x =
[[ -2   4   5 -11   5  -8  13]
 [  0  -3  -3 -14   8  -2  -3]
 [ 16 -23  10 -10  -2   1 -18]
 [ -7   5 -17 -11   3  12  -5]
 [-10  14 -39  19  -1  -1   5]
 [  6  -4   2  -3   6  -5   3]
 [  0   5   7  11  -9  11  17]
 [  0   9   4   2  -8   4   3]
 [ -1   2  -1  -2   3   1   0]
 [  0  10   6  -7  -6   0  14]
 [ -6  16 -20 -11  11  -3   8]
 [  6   2   3  -1  -2  -3  -1]]
Indices start at 1.
row 1 col 1 = -2
row 7 col 4 = 11
row 2 col 7 = -3
row 9 col 1 = -1
row 9 col 2 = 2
row 6 col 2 = -4
row 8 col 7 = 3
row 7 col 1 = 0
row 5 col 4 = 19
row 6 col 1 = 6
row 12 col 2 = 2
row 11 col 4 = -11
row 10 col 1 = 0
row 3 col 3 = 10
row 5 col 2 = 14
row 12 col 1 = 6
row 1 col 2 = 4
row 7 col 5 = -9
row 5 col 1 = -10
row 7 col 7 = 17
row 3 col 7 = -18
row 6 col 7 = 3
row 1 col 7 = 13
row 8 col 6 = 4
row 4 col 2 = 5
row 3 col 1 = 16
row 2 col 1 = 0
row 9 col 4 = -2
row 5 col 6 = -1
row 2 col 3 = -3

B =
[[ -1  -7   1   3   0  -1 -12 -10 -14 -13  -9  16]
 [ 13  -1   6  -1  -1   2   5  -6 -28  -8  -9  -6]
 [-12   5 -10   0   9   7   1  -7  -6  -3   0  -8]
 [-29 -21   3   1   5  13  -3  -2  20  -3   2  -2]
 [ 10   5  -1   2   9  14  22  -9  -7 -30  -1 -10]
 [ -1 -17  -3  -3  10  17 -10  -2  10  11   0  18]
 [  3 -14  -2   5 -12 -15   8  -4  -1 -16  -2 -15]
 [ -4  -1  12  -3  -3   3   0  -3   8  11   6  -7]
 [-18   8 -11  -3 -10  -8  -3  -5  -2  -1   7   6]
 [  8  -6   6   1  -2  -3  35   3  -9 -14   3 -35]]
Rows and columns are counted from 1.
(1, 1): -1
(7, 8): -4
(6, 7): -10
(3, 2): 5
(6, 5): 10
(1, 12): 16
(3, 1): -12
(8, 8): -3
(2, 12): -6
(9, 2): 8
(4, 1): -29
(4, 6): 13
(5, 1): 10
(8, 6): 3
(6, 12): 18
(5, 12): -10
(10, 10): -14
(2, 4): -1
(7, 3): -2
(2, 1): 13
(2, 7): 5
(8, 1): -4
(5, 10): -30
(6, 2): -17
(5, 2): 5
(3, 11): 0
(2, 10): -8
(2, 9): -28
(4, 3): 3
(3, 3): -10
(3, 5): 9
(1, 7): -12

data =
 -8    4   -4    5    2  -18    2  -13    3  -13    0  -10
 -4   29  -10   26   -5  -15  -15  -13   22  -11   27   -3
-11   11    8   12  -15   21   -3   -1   10   -6   15   -2
 15    7   -9    7   -3  -15  -26   -2    3   -7    7    1
-37    8    0    8    0   -1   -1    0    1  -16    7    8
 33    4    2    5  -14   12   15  -11    4    5    8    9
Rows and columns are counted from 1.
(1, 1): -8
(3, 1): -11
(6, 4): 5
(6, 10): 5
(3, 10): -6
(2, 5): -5
(5, 8): 0
(4, 12): 1
(5, 11): 7
(5, 3): 0
(1, 9): 3
(4, 8): -2
(3, 3): 8
(4, 1): 15
(2, 7): -15
(5, 4): 8
(6, 6): 12
(3, 2): 11
(4, 7): -26
(6, 11): 8
(6, 7): 15
(3, 12): -2
(1, 4): 5
(2, 6): -15

grid =
 0.05  -0.19  -0.03  -0.14   0.06   0.03  -0.09  -0.16  -0.15  -0.12
 0.01  -0.19   0.06  -0.10  -0.01   0.06  -0.05  -0.12  -0.05  -0.16
 0.04  -0.20  -0.03  -0.12   0.05   0.03  -0.06  -0.14  -0.13  -0.14
 0.28  -0.04   0.03   0.05   0.01  -0.19  -0.06   0.08  -0.04  -0.07
 0.17  -0.11  -0.11  -0.11  -0.02  -0.18  -0.05  -0.03  -0.03  -0.09
 0.02  -0.18  -0.04  -0.11   0.05   0.02  -0.08  -0.18  -0.12  -0.12
 0.18  -0.12  -0.11  -0.09  -0.02  -0.19  -0.04  -0.03  -0.04  -0.10
 0.28  -0.04   0.02   0.04   0.00  -0.19  -0.08   0.09  -0.04  -0.07
-0.03  -0.18   0.06  -0.08  -0.03   0.05  -0.09  -0.09  -0.07  -0.13
 0.00  -0.18   0.07  -0.09   0.00   0.05  -0.05  -0.11  -0.06  -0.15
 0.02  -0.18   0.06  -0.09  -0.01   0.08  -0.06  -0.11  -0.06  -0.15
 0.17  -0.09  -0.09  -0.07  -0.01  -0.20  -0.03  -0.03  -0.04  -0.10
Indices start at 1.
row 1 col 1 = 0.05
row 7 col 8 = -0.03
row 1 col 8 = -0.16
row 2 col 6 = 0.06
row 12 col 9 = -0.04
row 12 col 5 = -0.01
row 4 col 8 = 0.08
row 10 col 2 = -0.18
row 3 col 3 = -0.03
row 10 col 4 = -0.09
row 9 col 5 = -0.03
row 12 col 4 = -0.07
row 4 col 2 = -0.04
row 5 col 9 = -0.03
row 3 col 6 = 0.03
row 5 col 6 = -0.18
row 1 col 9 = -0.15
row 12 col 6 = -0.20
row 9 col 6 = 0.05
row 3 col 1 = 0.04
row 12 col 2 = -0.09
row 6 col 10 = -0.12
row 2 col 3 = 0.06
row 11 col 4 = -0.09
row 1 col 10 = -0.12
row 2 col 8 = -0.12
row 5 col 1 = 0.17
row 7 col 1 = 0.18
row 4 col 9 = -0.04
row 9 col 9 = -0.07
row 4 col 6 = -0.19
row 6 col 3 = -0.04
row 10 col 8 = -0.11
row 12 col 7 = -0.03

X = [[0.780, -0.716, -0.598, 0.729], [0.098, -1.782, -2.156, 1.381], [0.423, -0.657, -0.610, 0.615], [1.416, -2.068, -2.201, 1.850], [-0.181, -1.601, -1.989, 1.194], [1.651, -1.109, -0.894, 1.189], [-0.422, -1.353, -1.726, 0.963], [1.883, -1.328, -1.122, 1.396], [1.214, -0.861, -0.679, 0.921], [1.477, -0.994, -0.787, 1.070], [2.020, -1.640, -1.493, 1.652], [0.083, -1.774, -2.149, 1.372], [-0.386, -1.401, -1.780, 1.006], [1.644, -2.039, -2.106, 1.873]]
Indices start at 1.
(1, 1)	0.780
(4, 2)	-2.068
(6, 3)	-0.894
(12, 1)	0.083
(10, 4)	1.070
(9, 2)	-0.861
(14, 1)	1.644
(13, 4)	1.006
(4, 4)	1.850
(6, 2)	-1.109
(7, 1)	-0.422
(2, 4)	1.381
(14, 4)	1.873
(14, 2)	-2.039
(13, 1)	-0.386
(5, 2)	-1.601
(8, 1)	1.883
(11, 3)	-1.493
(4, 1)	1.416
(11, 2)	-1.640
(10, 2)	-0.994
(7, 3)	-1.726
(2, 1)	0.098
(12, 4)	1.372
(10, 1)	1.477
(4, 3)	-2.201
(9, 1)	1.214
(1, 4)	0.729

arr =
[[ 0.049  0.095 -0.124 -0.028  0.028 -0.081 -0.123 -0.051  0.216 -0.025]
 [-0.055  0.144 -0.008 -0.029 -0.039  0.089  0.016  0.011  0.156 -0.090]
 [ 0.173 -0.081  0.037 -0.125 -0.005 -0.236  0.071 -0.013  0.058  0.037]
 [ 0.044  0.070 -0.026 -0.055  0.015 -0.119  0.009 -0.004  0.147 -0.049]
 [-0.078  0.117  0.019  0.028 -0.032  0.189  0.018  0.027  0.072 -0.046]
 [ 0.100 -0.089  0.086 -0.038 -0.021 -0.011  0.083  0.017 -0.057  0.080]
 [ 0.089 -0.093  0.061 -0.003 -0.026  0.083  0.027  0.002 -0.070  0.116]
 [ 0.189 -0.181  0.081 -0.045  0.013 -0.125  0.067  0.002 -0.104  0.152]
 [ 0.003  0.003  0.013  0.076  0.027  0.123 -0.020  0.018 -0.032  0.068]]
Rows and columns are counted from 1.
(1, 1) = 0.049
(9, 5) = 0.027
(8, 9) = -0.104
(7, 8) = 0.002
(1, 8) = -0.051
(4, 6) = -0.119
(6, 6) = -0.011
(9, 3) = 0.013
(5, 10) = -0.046
(4, 2) = 0.070
(1, 9) = 0.216
(6, 10) = 0.080
(8, 7) = 0.067
(4, 9) = 0.147
(7, 5) = -0.026
(2, 4) = -0.029
(3, 7) = 0.071
(1, 10) = -0.025
(9, 2) = 0.003
(9, 8) = 0.018
(8, 5) = 0.013
(1, 4) = -0.028
(5, 8) = 0.027
(2, 3) = -0.008
(8, 8) = 0.002
(4, 10) = -0.049
(1, 7) = -0.123
(7, 6) = 0.083
(9, 10) = 0.068
(6, 5) = -0.021

M =
526  829  527  671
780  686  267  797
861  752  493  849
257  301  146  332
501  859  553  813
613  725  447  796
410  165  756  550
Indices start at 1.
(1, 1): 526
(7, 4): 550
(2, 2): 686
(4, 4): 332
(3, 2): 752
(1, 3): 527
(2, 1): 780
(1, 2): 829
(5, 2): 859
(5, 4): 813
